Small tables with named rows and columns. After each table, cells are looked up by row and column.

suf =
columns: gam, remolo, kesi, mim, bipo, mobagif, turi
navar: [9965, 6914, 3737, 6307, 5106, 6791, 6011]
dafova: [6342, 7564, 4767, 6907, 4777, 7728, 8444]
per: [5357, 2876, 4454, 2736, 5292, 1349, 2783]
giz: [4268, 6642, 9208, 5855, 4454, 9456, 6087]

giz, bipo -> 4454
navar, kesi -> 3737
dafova, kesi -> 4767
giz, mobagif -> 9456
per, mobagif -> 1349
per, remolo -> 2876
navar, bipo -> 5106
giz, remolo -> 6642
navar, turi -> 6011
navar, mim -> 6307
dafova, bipo -> 4777
giz, gam -> 4268
giz, mim -> 5855
navar, remolo -> 6914

dod:
         gavozuv  mazovab  vom  fike  nuluk  puz  sos
rofe         111       98  155   125     57  109  143
gek          169      111  198    69    138  182  128
lemut        147      175  137   172    203  137  130
boras        194      131  157   129    190  125   88
gumesuk      110      103  161   153    160  112  118
sog          108       80  153    73    151  141  109

What is the nuluk of boras in dod?
190
What is the sos of lemut in dod?
130
What is the puz of boras in dod?
125
What is the fike of lemut in dod?
172
What is the mazovab of lemut in dod?
175
What is the mazovab of rofe in dod?
98
What is the vom of gek in dod?
198
What is the fike of boras in dod?
129
What is the puz of rofe in dod?
109
What is the gavozuv of rofe in dod?
111
What is the sos of gek in dod?
128
What is the sos of rofe in dod?
143
What is the gavozuv of gek in dod?
169
Which row has the largest nuluk? lemut

dedir
cols = nunebim, logi, sir, sisen, pagavor, tud, surud, lilalap, kef, vuvide
ged: [2.7, 4.4, 3.4, 4.6, 4.1, 3.1, 6.6, 4.2, 2.2, 8.6]
desof: [4.9, 7.6, 6.7, 6.2, 5.2, 1.0, 5.5, 4.2, 2.3, 6.3]
gafek: [2.7, 1.9, 5.3, 3.7, 5.4, 5.6, 5.4, 5.6, 4.7, 4.5]
mut: [5.5, 6.1, 5.9, 2.7, 4.3, 6.5, 4.0, 7.2, 2.3, 3.6]
nizake: [7.7, 5.5, 5.8, 7.2, 3.0, 3.7, 7.2, 7.5, 6.3, 3.2]
ref: [3.7, 5.6, 4.3, 3.9, 7.7, 5.1, 3.4, 6.6, 3.3, 7.1]
deretol: [4.7, 7.5, 2.8, 4.7, 5.2, 7.0, 4.1, 4.8, 7.0, 6.0]
nazar: [6.0, 4.5, 2.3, 6.2, 5.7, 5.5, 6.6, 5.6, 7.3, 4.8]
toli: [3.9, 3.3, 3.9, 2.2, 4.2, 6.6, 6.0, 7.6, 4.0, 7.2]
nik: [4.8, 2.6, 6.0, 5.7, 7.7, 6.4, 3.3, 6.4, 4.6, 6.9]
zug: [5.3, 4.7, 2.3, 1.5, 3.3, 4.1, 6.9, 1.6, 6.4, 6.2]
gupi: [3.3, 3.7, 6.8, 7.0, 6.1, 5.6, 2.9, 4.9, 4.9, 7.1]
zamo: [5.5, 4.5, 9.0, 3.8, 4.1, 5.7, 4.7, 3.3, 7.8, 5.0]

What is the sir of nazar in dedir? 2.3
What is the sisen of mut in dedir? 2.7
What is the kef of mut in dedir? 2.3
What is the lilalap of mut in dedir? 7.2
What is the nunebim of nazar in dedir? 6.0
What is the tud of nazar in dedir? 5.5
What is the pagavor of nik in dedir? 7.7
What is the sir of mut in dedir? 5.9
What is the surud of ged in dedir? 6.6
What is the logi of desof in dedir? 7.6
What is the tud of zamo in dedir? 5.7
What is the kef of nazar in dedir? 7.3
What is the vuvide of zug in dedir? 6.2
What is the tud of nik in dedir? 6.4
What is the vuvide of nizake in dedir? 3.2
What is the lilalap of toli in dedir? 7.6
What is the tud of ged in dedir? 3.1
What is the pagavor of ged in dedir? 4.1
What is the sisen of gupi in dedir? 7.0
Which row has the largest surud? nizake

